Each row below holds a small network's activations on one input, seen along a few directions.
Each table varies a few parts of the input and shows all the possible inputs, shuffled.
A made-up example of a description, with smaller parts first: values(3) and (point or line(11) or (ring(5) and line(6))).
Shared parts are said once, and a part with two or three values counts as separate values.
In the rows, 128 means zero.

Other details of the inputs shift rows strongly along two fixed directions, in all tables alike. That doesn't count.

A family of inputs:
x1: [127 121 129 125 138 111 121 126 135 120 133]
x2: [137 112 126 128 119 111 130 124 121 131 123]
x3: [139 118 124 123 124 115 127 122 125 131 134]
x4: [132 122 128 124 139 129 123 123 124 119 131]
x5: [127 130 125 130 127 126 131 123 129 108 132]
x6: [136 128 125 126 131 128 131 126 118 117 126]
x7: [135 112 123 122 125 122 124 122 126 130 131]
x8: [128 134 125 123 143 127 124 130 131 108 126]
x9: [108 130 147 135 124 144 164 137 145 185 122]
x10: [131 136 103 146 144 134 101 131 133 127 132]
x11: [127 127 125 120 145 127 119 127 132 115 128]
x12: [132 117 131 128 132 113 125 122 128 123 136]
x13: [132 134 126 119 146 128 122 130 131 112 127]
x14: [133 129 124 130 118 123 133 116 126 115 125]
x15: [124 136 124 127 131 122 126 121 140 106 125]
x16: [122 122 121 117 140 123 118 125 132 121 131]
x17: [131 125 119 130 113 124 137 124 121 116 118]
x18: [133 123 119 130 117 128 137 130 119 115 118]
x19: [133 126 121 130 111 122 135 118 125 118 115]
x20: [131 116 121 120 127 124 125 121 119 129 132]
x21: [104 148 150 143 130 152 173 141 141 165 130]
x22: [127 118 123 120 134 125 122 121 124 124 134]
x23: [ 98 140 150 132 142 145 154 140 160 174 132]
x24: [103 146 150 133 141 137 158 140 159 175 135]
x25: [129 131 127 130 125 124 130 116 132 110 128]
x26: [107 137 157 140 130 135 164 136 142 180 134]
x27: [140 115 121 123 117 114 130 124 124 134 123]
x28: [137 129 128 122 140 129 126 126 123 116 130]
x29: [132 114 125 122 132 123 121 122 132 125 134]
x30: [104 152 154 140 143 153 166 139 144 165 130]
x31: [124 133 123 126 137 128 127 133 133 103 129]
x32: [141 127 126 122 133 129 129 125 118 121 127]
x33: [136 120 126 123 130 116 124 123 131 126 136]
x34: [140 126 100 150 124 134 110 129 119 139 120]
x35: [137 125 122 126 124 127 133 128 116 120 116]
x36: [122 135 122 126 133 124 127 127 136 104 129]
x37: [104 161 216  92  22 147  20 184  92 144 130]
x38: [136 131 106 150 138 136 105 127 126 130 134]
x39: [139 129 103 150 131 135 108 127 120 135 131]
x40: [129 128 125 130 131 129 131 128 126 107 132]
x41: [137 117 122 124 125 127 128 125 117 127 118]
x42: [136 120 125 124 132 128 126 123 119 124 128]
x43: [142 124 123 123 126 127 132 127 116 124 117]
x44: [130 128 122 130 121 125 134 122 123 113 129]
Description of these inputs: line(4) and (point or line(10)).
The inputs of x15 and x25 match in every part but the line(4) part. If x1 is changed in the same way as x15 into x25, which row does it become?
> x12
Start at x26 and move only the line(10) part, one step at a time. The first step leads to x3. Which rows follow, in order?
> x7, x20, x42, x32, x6, x21, x44, x14
Change only the line(4) part in x40. List by row number the other rows that result.
> x18, x21, x31
List by row number the other rows that have the line(4) part in common with x2.
> x9, x17, x18, x19, x27, x34, x35, x37, x41, x43

A family of inputs:
x45: [123 135 132 125 134 135 121 132 130 121 130]
x46: [127 134 129 134 126 127 118 130 131 128 134]
x47: [124 123 134 121 124 123 122 127 131 132 129]
x48: [130 127 127 134 119 130 125 133 121 132 124]
x49: [125 126 135 126 122 127 128 130 124 125 128]
x50: [131 133 127 133 116 131 128 130 124 127 119]
x51: [136 126 129 129 124 130 121 131 119 138 126]
x52: [172  81  45 134 180  89 144  77 125  63 130]
x53: [132 125 134 124 124 129 125 127 122 133 131]
x54: [128 124 127 126 121 125 120 129 129 137 128]
x55: [124 135 129 127 132 137 120 131 129 122 131]
x56: [126 132 136 125 118 128 132 127 126 120 123]
x57: [125 127 136 122 124 125 130 133 125 124 128]
x58: [124 132 135 129 129 125 121 128 134 123 135]
x59: [125 136 126 130 131 137 118 133 127 125 129]
x60: [134 126 131 127 123 130 124 129 120 136 130]
x61: [125 123 130 123 122 125 121 127 130 134 130]
x62: [131 125 137 122 126 127 125 127 122 131 130]
x63: [106 131 125 151 186 145 235 118 165 197 127]
x64: [125 133 136 126 131 124 121 132 136 122 134]
x65: [125 124 134 117 126 121 123 131 132 131 128]
x66: [128 127 128 131 118 130 126 132 122 130 128]
x67: [129 133 129 130 115 130 130 129 124 125 123]
x68: [129 124 125 129 121 126 118 131 128 139 125]
x69: [127 136 124 132 132 137 116 134 125 127 125]
x70: [126 126 132 128 119 129 128 129 123 127 130]
x71: [128 134 127 136 127 128 117 131 129 130 130]
x72: [127 133 132 127 116 130 131 126 126 122 124]
x73: [124 136 133 122 136 133 121 135 132 119 129]
x74: [126 134 136 121 121 126 133 130 128 119 123]
What is each input in this table made of?
> line(5) and (values(2) or line(4))
The inputs of x69 and x45 match in every part but the line(5) part. If x50 is changed in the same way as x69 into x45, which row does it become?
> x56
Change only the values(2) part in x59. List by row number the other rows that result.
> x46
Change only the line(5) part in x70. List by row number the other rows that result.
> x48, x49, x57, x66
Change only the line(5) part in x54. List by row number the other rows that result.
> x47, x61, x65, x68

A family of inputs:
x75: [118 145 142 135  96 138  98 143 123 137 124]
x76: [104 151 185 105  90 149 108 161 124 154 127]
x77: [156 105  96 127 136 113 130 107 109  80 124]
x78: [163 104  87 127 149 110 113 110 108 100 124]
x79: [100 144 113 170 161 150 214 126 170 196 118]
x80: [145 124 128 121 118 125 117 128 110 104 126]
x81: [174  88  66 122 168  97 146  90 108  71 118]
x82: [136 110 124 118 124 115  99 125 120 121 129]
x83: [119 119 105 142 187 139 227 108 153 168 118]
x84: [101 142 116 168 165 156 213 120 159 198 128]
x85: [121 132 154 122  99 122  97 136 134 145 138]
x86: [106 163 151 126 139 145  80 151 145 115 146]
x87: [121 132 148 114 109 138  96 147 122 146 129]
x88: [103 150 190 113  81 133 109 149 137 154 136]
x89: [147 121 118 130 122 126 102 129 111 118 131]
x90: [167  76  61 128 163  81 132  88 123  85 134]
x91: [135 129 120 126 106 119 118 129 122  97 115]
x92: [ 99 144 125 159 161 154 229 118 157 183 125]
x93: [142 117 119 117 126 124  99 129 114 121 126]
x94: [103 165 162 117 134 143  96 150 143 101 142]
x95: [102 146 190 110  90 140 108 156 127 154 130]
x96: [135 114 134 113 115 104 117 124 121 107 134]
x97: [124 141 148 135 102 142  98 144 116 139 133]
x98: [150 110  90 127 129 109 129 105 116  77 116]
What is each input in this table made of?
> values(2) and (point or line(11))
The inputs of x84 and x92 match in every part but the values(2) part. If x78 is changed in the same way as x84 into x92, which row does it become?
> x81
Change only the values(2) part in x88. List by row number the other rows that result.
> x85
